Each row below holds a small network's activations on one record, seen along a few directions.
After each row come some of the record's fields: BOREZ, VAGOM, MEZU, FAF, BEF, DOKI, LEKU.
Not every record has every field; a missing one is written missing.
The largest differences between rows may come from other fields.
Random noise pushes rows far along 11 fixed directions. That doesn't count. These rows show it; they differ only by the noise:
[ -88 -186  626 -338  150   31  371   95  -52  277 -161   -8  -71  326
 -421 -445  336 -145   96  311  195  444  567  333 -154  125 -143  -13]
[   8  -59 -398 -124   97  273 -123  -37 -115 -281  363  125  170  233
  -87   73   57 -179   41  142 -211  430  231 -242  132  118 -213 -184]
[  71 -269 -433  564  198   18  332   88 -149 -274 -253 -133  121  192
    9  200 -499  317 -203  306   70  -61 -367  238 -218  -12 -461   75]
[-139   99   42 -445  147  -34  347 -107  241  426  185  -81 -167 -236
 -252  -43 -103   88  -39  388 -324  345  -58  166  111  147   -9  -71]
[  38  146 -162   50  393  352   66   -8  102 -211  110   55   10 -254
  132 -428  -84  -35 -183  -27 -342  190 -277  190  127  132 -284  201]
[ 275   72  234  -58 -410 -591 -194 -225 -203   42 -524  -63  -51  -61
  134   60 -458  155 -122 -316  305 -622  119  102 -116 -256  204   76]
[ 450  -72   64  322  140 -141  255  -74 -124 -161 -542 -114  209 -374
  506 -469  325 -291  -90 -189  527   87 -374  358  -71  -22 -523  131]
[ 290  111  -31   11 -398 -646  -89 -413 -242  407 -494 -250 -107 -338
  403  103 -381  -26  -21 -178  466 -512 -256  145   46 -217  -76 -115]
[ 273 -138    1 -209 -308 -425  -81   86   39 -122 -170  218   36  154
 -671  186 -434  192  -89  550  -48  530  499  -64  -19   -4  150 -165]
[ -74  379  -40 -206  -76  121 -288   88  333 -103  146  180 -199 -351
 -217 -423 -212 -314  -55 -217 -489 -266  -57  198  153   30  528  360]
[-253    9   73 -157 -168    4  160 -276 -132  560  167 -120   19  292
   30  165 -483 -183  136  249   35 -189  279  -38 -191  -63   38 -402]
[  15    5  130 -513 -571 -291  102  129  163  229  228 -148  261   62
 -242  148  438 -688  209   44  273  170  150   42 -261 -118  454 -135]
[-179  151 -469   98  214  127 -192 -147 -233  267  -36 -278 -508 -190
  111 -313  -14  -93   49 -111  -39 -293 -521  403  445  111 -397  276]

[  77  255  287 -125  -78  -80  -18 -533  -80  706  146 -325  144 -322
  908   66 -363    8 -106 -258  180  -93 -374 -167  -84 -166 -353 -433]
<BOREZ:tiz VAGOM:missing MEZU:missing FAF:missing BEF:missing DOKI:missing LEKU:bubap>
[ 408  -29 -289  317 -262 -217 -314 -314 -300 -267 -223  224  321  -72
  472  219 -126 -302  176 -166  330 -103  249 -498   76  -39  -16 -483]
<BOREZ:segur VAGOM:suvif MEZU:zibo FAF:gaf BEF:bire DOKI:missing LEKU:bubap>
[ -13 -264  233  262  100  220  254  -42 -137  122  -82   26  340  399
  143 -131 -148 -402  164  186  366   48  452  -16 -376  -42 -118 -370]
<BOREZ:segur VAGOM:suvif MEZU:zibo FAF:gaf BEF:bire DOKI:missing LEKU:bufe>
[ 140   34   22   62  212 -132  125 -201  156  -65 -324  -24 -105 -344
  296  105 -114  430 -184 -321 -159 -450 -215   -6   42   13  115  254]
<BOREZ:segur VAGOM:suvif MEZU:pib FAF:ratar BEF:bire DOKI:missing LEKU:domov>
[ -56  172  -80 -330  258  175 -107  -96   11  170  342 -156 -113 -146
   90 -157  -73  297 -171   50 -330  341 -234  -39  249   63 -236   12]
<BOREZ:segur VAGOM:suvif MEZU:pib FAF:gaf BEF:bire DOKI:missing LEKU:bufe>
[  -8  232  421 -259 -426 -204 -466 -338 -401  686  -93 -428 -202   50
  445 -164  150 -167  121 -524  511 -579  -80   41    5 -290  -40  -74]
<BOREZ:lufil VAGOM:missing MEZU:missing FAF:missing BEF:missing DOKI:kem LEKU:domov>
[ 204 -347  188  168  -12 -245  427   59  -95  -70 -353   72  211  180
 -118   13   75 -195   90  296  477  143  253  102 -229  -26  -83 -143]
<BOREZ:segur VAGOM:sedig MEZU:zibo FAF:gaf BEF:bire DOKI:missing LEKU:fovon>
[-278  -49  166 -538   20  233  -35  -92 -161  150  448  -64    8  534
 -164  263  218 -142  149  -21 -124   41  600 -271   19   25  145 -219]
<BOREZ:segur VAGOM:sedig MEZU:zibo FAF:ratar BEF:fele DOKI:missing LEKU:fovon>
[ -46 -121 -619  487  233   68   13 -115 -212 -292 -109   48 -224 -103
   88   66 -424  188  -18  115  -75 -291 -309  113  261  100 -319  120]
<BOREZ:tiz VAGOM:missing MEZU:missing FAF:missing BEF:missing DOKI:missing LEKU:dedof>
[ 277  200   48  211 -277 -119 -379   11  -66  266 -146   10  -44 -127
  -19 -267 -411 -219   43  225  220  274  -82   99   93  -66  -97 -118]
<BOREZ:lufil VAGOM:missing MEZU:missing FAF:missing BEF:missing DOKI:rur LEKU:bubap>
[  96  189 -606 -153 -347 -367 -547   49  161  -44   89  113 -451 -569
 -262   81  480 -294  219 -131 -122  177 -254 -174  716  114  236   83]
<BOREZ:tiz VAGOM:missing MEZU:missing FAF:missing BEF:missing DOKI:missing LEKU:bubap>
[-293  -61 -196   97  312  185  121  233  325 -210 -119  178 -434  -78
 -458  -28  433  105  198  -14 -353 -279   97   73  254  212  352  366]
<BOREZ:lufil VAGOM:missing MEZU:missing FAF:missing BEF:missing DOKI:kem LEKU:bufe>
[-194   95  253 -263  221  600  136   26  335 -193  644  251  501  149
  111  -52  -90 -268  -72    1 -552  238  334 -238 -298   41  281 -119]
<BOREZ:tiz VAGOM:missing MEZU:missing FAF:missing BEF:missing DOKI:missing LEKU:kek>
[ -89  452  127   85  110  312 -140 -110   40   22  239 -144   57 -241
  524 -413 -403   59 -232 -396 -216 -372 -559   99 -125 -225 -129  207]
<BOREZ:lufil VAGOM:missing MEZU:missing FAF:missing BEF:missing DOKI:kem LEKU:dedof>
[ -20  -73  159  187  216  252  138   11   90 -130  -94  256  105  137
   31 -190 -131  -14   -3    9 -178  -12  334 -100 -112   77   74  -22]
<BOREZ:segur VAGOM:suvif MEZU:zibo FAF:ratar BEF:bire DOKI:missing LEKU:domov>
[-762 -410 -209  184  542  548  241  202 -171  224  -71  -23 -760  696
 -559 -102  923 -219  640  119   22 -373  577  251  343  400  -77  177]
<BOREZ:lufil VAGOM:missing MEZU:missing FAF:missing BEF:missing DOKI:kem LEKU:bufe>
[ -29  219 -440  217   54   86  142   26  559 -290  206   51   93 -634
  388  322  389 -134   -3 -369 -365 -239 -558 -352   21   60  375   93]
<BOREZ:segur VAGOM:suvif MEZU:pib FAF:ratar BEF:bire DOKI:missing LEKU:bubap>
[  48 -148 -205  -20   21  -72  193  148   46  329  -19 -104 -202 -171
 -365 -169  354 -457  221  554  268  594 -167  302  220  177 -163  -93]
<BOREZ:segur VAGOM:suvif MEZU:zibo FAF:gaf BEF:bire DOKI:missing LEKU:fovon>
[-348  264  -65   -7 -524 -138 -497   69  171  296  227  -85 -361   77
 -240  306 -490   15   95 -164 -332 -632  -76 -119    6 -206  683   62]
<BOREZ:tiz VAGOM:missing MEZU:missing FAF:missing BEF:missing DOKI:missing LEKU:bubap>
[-307  322  863 -413  109  141  563   97  455  302  176  -88  135 -171
  147 -173 -462  482 -403 -273 -565 -409 -276  197 -583 -169  520  267]
<BOREZ:segur VAGOM:suvif MEZU:zibo FAF:ratar BEF:bire DOKI:missing LEKU:domov>
[ 277   27    8 -233   67   29  -13   85  185 -801  195  321  342  -39
  156  315  377  434 -239 -364 -359  195  163 -586  -21  -41  165  101]
<BOREZ:lufil VAGOM:missing MEZU:missing FAF:missing BEF:missing DOKI:rur LEKU:fovon>
[ -74 -461 -559  586 -283 -163  217  316 -102 -160 -289 -162   50  365
 -358  541  251 -182  243  260  527 -264 -250  229 -266  -24   60  108]
<BOREZ:lufil VAGOM:missing MEZU:missing FAF:missing BEF:missing DOKI:kem LEKU:domov>
[   1 -221   43  -88  232   79  459  246  142   11   15 -223  207  108
 -246  137  379   11  -51  331   49  465 -162  296 -177  187 -156   57]
<BOREZ:segur VAGOM:suvif MEZU:zibo FAF:ratar BEF:fele DOKI:missing LEKU:bubap>
[ 254 -102  325   78 -247 -180   54   -4  152 -544 -227  366  381  153
  144  402 -216  263 -135 -241   21 -377  456 -441 -443 -179  483 -139]
<BOREZ:lufil VAGOM:missing MEZU:missing FAF:missing BEF:missing DOKI:kem LEKU:fovon>
[ -66 -415   22  -21 -188 -430  624  363  -15   71 -222 -178   10  283
 -662  189  157   79   40  612  382  320  -96  469 -333   23  -50   87]
<BOREZ:segur VAGOM:suvif MEZU:zibo FAF:gaf BEF:fele DOKI:missing LEKU:dedof>
[ 110 -163  168   -9  324  -31  250  -33  -83  -82 -324  176  -30  -14
 -144 -297  142   36   55  172  109  354  294  105   49  148 -303  -17]
<BOREZ:segur VAGOM:sedig MEZU:zibo FAF:gaf BEF:fele DOKI:missing LEKU:dedof>
[  59 -175 -236 -146   51  142 -250  496   38 -364  307  -55   32  362
 -777  145  179  349 -190  435 -194  914   49  103   78  178 -238  197]
<BOREZ:lufil VAGOM:missing MEZU:missing FAF:missing BEF:missing DOKI:rur LEKU:bubap>
[-182   97   79 -174   93  212   12   46  149   57  274 -150  -46 -169
   58  -99  304 -192   50 -255 -128 -115 -157  111   14   87  135  159]
<BOREZ:tiz VAGOM:missing MEZU:missing FAF:missing BEF:missing DOKI:missing LEKU:bubap>
[ 373 -188 -619  423 -158 -283 -297  125 -256 -684 -404  190  -42  -33
 -124  141  317   47   43   11  398  228  -68  -81  287   11 -290  110]
<BOREZ:lufil VAGOM:missing MEZU:missing FAF:missing BEF:missing DOKI:kem LEKU:dedof>
[-344 -137 -453  242  236  491  -38  565  243 -245  285   -7 -201  209
 -647 -256  275 -439  187  227 -239  126 -139  368   68  191  235  404]
<BOREZ:segur VAGOM:suvif MEZU:pib FAF:gaf BEF:bire DOKI:missing LEKU:bufe>
[ 157 -179  -31 -231  410  -35 -140  -92 -156 -268 -327 -120 -261  -16
   61  -14  763  201   54 -441  124  -61  168   71  386  164 -201  328]
<BOREZ:segur VAGOM:suvif MEZU:pib FAF:ratar BEF:fele DOKI:missing LEKU:bufe>
[ 123  -88 -585  239   74   43  -99   81 -260 -658  -83  230   -3    5
  -38  -60  144  -26  -22    2   24  216 -115  -57  267  134 -301   79]
<BOREZ:segur VAGOM:suvif MEZU:zibo FAF:gaf BEF:fele DOKI:missing LEKU:dedof>
[ -57 -278  -47  357 -247 -379   61  117 -101   -6 -414  -39 -210  336
 -508  546 -444  558  -31  299   82 -277  258  -66 -150  -73  115  -21]
<BOREZ:tiz VAGOM:missing MEZU:missing FAF:missing BEF:missing DOKI:missing LEKU:bubap>
[-151  115 -285 -182  292   87  255 -246  181 -146  110  278 -174 -424
  155   84  161  153   35  -76 -459  -67   -1 -339  288  230   48 -125]
<BOREZ:segur VAGOM:sedig MEZU:zibo FAF:gaf BEF:fele DOKI:missing LEKU:dedof>
[-194 -283 -251  413  106  187   93   94 -126  250  -24   88 -305  402
 -492   -1 -219  -87  250  808  145  391  253  107  112  168 -278 -287]
<BOREZ:lufil VAGOM:missing MEZU:missing FAF:missing BEF:missing DOKI:kem LEKU:fovon>
[   7  171  318 -405 -207 -358  -18 -118   73  342 -144  -93 -149 -175
   15   50 -107  226  -61 -206   48 -362   52   53   21 -135  245   67]
<BOREZ:lufil VAGOM:missing MEZU:missing FAF:missing BEF:missing DOKI:rur LEKU:bufe>
[ -99 -325 -547  172  410  277  699    3  491   10  310  292  238 -161
 -259  476  202 -393  315  771 -355  636  224 -243    6  352  172 -419]
<BOREZ:segur VAGOM:suvif MEZU:pib FAF:gaf BEF:bire DOKI:missing LEKU:kek>
[-668  306  406 -597  316  563 -394  -75 -164  248  359  -42 -600  228
  -40 -637  518 -220  239 -726 -383 -685  399   84  409   92  219  403]
<BOREZ:tiz VAGOM:missing MEZU:missing FAF:missing BEF:missing DOKI:missing LEKU:bufe>
[  46  176 -115 -206 -140  -43 -331  141  167  158  168  226 -181  -63
 -567 -132 -513  167  -91  541 -338  573  173  -77  251   47   38 -117]
<BOREZ:lufil VAGOM:missing MEZU:missing FAF:missing BEF:missing DOKI:rur LEKU:bufe>
[ 443  100  600  -31 -204 -101 -103  177  399 -438 -140   81  488  -86
  -25  -60 -322  103 -424 -220  -91    9  174  -20 -525 -162  465  181]
<BOREZ:segur VAGOM:suvif MEZU:zibo FAF:ratar BEF:fele DOKI:missing LEKU:bubap>
[ -37  148 -121 -212  605  136  108 -305 -159    3   -3  -94 -337 -286
  331 -108  168  719 -185 -206 -347  118 -313   27  484  145 -614  133]
<BOREZ:lufil VAGOM:missing MEZU:missing FAF:missing BEF:missing DOKI:kem LEKU:dedof>
[-297 -217  282   -2  216  242  830  110  189  -40  167   21  311  231
   95  166  562  -85  166   97   24  117   78  -90 -467   21  -29 -222]
<BOREZ:lufil VAGOM:missing MEZU:missing FAF:missing BEF:missing DOKI:kem LEKU:dedof>

Which values does each new row have?
[ -68 -127  -66  496  106  299 -102  320  -73 -426  -20   24   83  470
 -266   67 -460  480 -283  133 -218  -12  -93   69 -260 -121 -176  171]
<BOREZ:lufil VAGOM:missing MEZU:missing FAF:missing BEF:missing DOKI:kem LEKU:domov>
[-237  107 -259  425  161  535 -237  101   24 -168  192  346  -61  196
  -45 -287 -416 -164  123  109 -331 -147  243 -194   54   52   63  -65]
<BOREZ:lufil VAGOM:missing MEZU:missing FAF:missing BEF:missing DOKI:rur LEKU:bufe>
[  60  -51  -85   64  216   51  360 -176  -69 -215   29  -96  182 -228
  586  126   30  239 -189 -239   13 -196 -448  -65  -54  -14 -316   -6]
<BOREZ:tiz VAGOM:missing MEZU:missing FAF:missing BEF:missing DOKI:missing LEKU:fovon>
[ 174  325 -459   -8 -430 -356 -414  -65  -55  175   39 -227 -215 -498
  270  167    5   30  -54 -190   96 -207 -735  -55  331 -180   14   95]
<BOREZ:lufil VAGOM:missing MEZU:missing FAF:missing BEF:missing DOKI:rur LEKU:fovon>
[   0  342  663 -634 -278 -137  150 -101  235  141  326 -102  325 -213
  187  -59 -451  140 -326 -247 -217 -161 -174    7 -448 -286  359  109]
<BOREZ:tiz VAGOM:missing MEZU:missing FAF:missing BEF:missing DOKI:missing LEKU:dedof>
[-316  -40  -54 -264  151  454 -158  332  -32 -243  592 -244   95  595
 -241  159   86  397 -217  -87 -283  142 -165    8 -189  -67 -126  205]
<BOREZ:lufil VAGOM:missing MEZU:missing FAF:missing BEF:missing DOKI:kem LEKU:bufe>
[  -6  -40 -535   72 -248 -115 -292  234  179 -448  144  242  -93  -54
 -573  319 -509  238 -122  174 -445 -103  -56 -117  120   10  433  208]
<BOREZ:tiz VAGOM:missing MEZU:missing FAF:missing BEF:missing DOKI:missing LEKU:domov>
[-354 -348  -30  174   28  313  385  162  -79 -136  232   69  269  628
 -199  269  109 -404  302  159  133 -130  423  -64 -309   99  152 -176]
<BOREZ:tiz VAGOM:missing MEZU:missing FAF:missing BEF:missing DOKI:missing LEKU:bubap>
[-141  161   -5  -68 -160 -144 -204   49  -13  172  -20 -414 -320 -123
   69  159  402  180  -43 -549  100 -579 -470  151   71 -111  109  349]
<BOREZ:lufil VAGOM:missing MEZU:missing FAF:missing BEF:missing DOKI:kem LEKU:bubap>
[ 102  329 -494  550  -80  449 -855  559   90 -228  280 -174  -86 -219
 -130 -777 -260 -530 -193  -99 -147  201 -958  521   90   -1 -165  519]
<BOREZ:segur VAGOM:suvif MEZU:zibo FAF:gaf BEF:bire DOKI:missing LEKU:bubap>
[-229  -70   96 -372 -239 -221  541  239  370 -168  238  -83  182   97
 -256  711  340  252   27  -43 -190 -259  -93 -183 -452 -118  602   85]
<BOREZ:lufil VAGOM:missing MEZU:missing FAF:missing BEF:missing DOKI:kem LEKU:dedof>
[  13  164 -211  165  -10  297 -560  158  -19 -699  219  245   85  176
  -30 -121 -254   34 -125 -436 -312 -261   28 -109    8 -124  235  310]
<BOREZ:lufil VAGOM:missing MEZU:missing FAF:missing BEF:missing DOKI:kem LEKU:dedof>
[ -73  145  440 -269 -182   -8 -173  129 -240  -23   93 -232   18  224
  175 -326  229  -99 -133 -487  274 -347 -102  178 -172 -203   93  283]
<BOREZ:segur VAGOM:suvif MEZU:zibo FAF:gaf BEF:bire DOKI:missing LEKU:fovon>
[-312 -151 -140  -68   31  199  -91  289  -18 -316  269  150 -124  540
 -595  205  209  212   93  190 -334  301  389 -198  157  122   88   73]
<BOREZ:tiz VAGOM:missing MEZU:missing FAF:missing BEF:missing DOKI:missing LEKU:bubap>
[   7  -50    9   61 -378   86 -193  100 -195  168  233  -97  276  488
 -189  118 -596 -143  -59  309  104  183  100  -33 -347 -168   58 -220]
<BOREZ:segur VAGOM:suvif MEZU:zibo FAF:ratar BEF:bire DOKI:missing LEKU:domov>
[ 321   -7 -514  129 -157 -219  -53  -57  125   83  -37 -161  202 -422
  205  198   21 -409    0  183  179  197 -483  125   86    2  -88 -115]
<BOREZ:segur VAGOM:suvif MEZU:zibo FAF:ratar BEF:fele DOKI:missing LEKU:kek>
[ -29  175   92   62   94  431  -65  -88   19  -93  340 -170  387  104
  679   15 -157  -56 -161 -488 -119 -365 -234 -154 -321 -211  -71  -77]
<BOREZ:lufil VAGOM:missing MEZU:missing FAF:missing BEF:missing DOKI:kem LEKU:bufe>
[ -83  -37  428  330  259   52  280 -241 -317  432 -706   75 -386 -151
  313 -882  254 -414  275  -44  516 -272  192  407   96  141 -411  -45]
<BOREZ:segur VAGOM:sedig MEZU:zibo FAF:gaf BEF:fele DOKI:missing LEKU:dedof>
[ 307 -132  -28   37   69  -90  125  -66 -260 -514 -193  185  347   15
  295  -56  252  207  -99  -19  198  496   47 -213   35    8 -506  -80]
<BOREZ:tiz VAGOM:missing MEZU:missing FAF:missing BEF:missing DOKI:missing LEKU:dedof>
[-315  112   71  246  669  272  184   58  307  -63 -258  277 -585 -265
 -273 -330  -85  588  -49   70 -619 -304  -42  198  293  226   91  447]
<BOREZ:lufil VAGOM:missing MEZU:missing FAF:missing BEF:missing DOKI:kem LEKU:kek>
[ -60  -47   -4    3  237  259  186 -129  189   98  170  310   66   54
  -50   59 -317  122   68  387 -314  332  493 -310   29  155   12 -406]
<BOREZ:lufil VAGOM:missing MEZU:missing FAF:missing BEF:missing DOKI:rur LEKU:bufe>
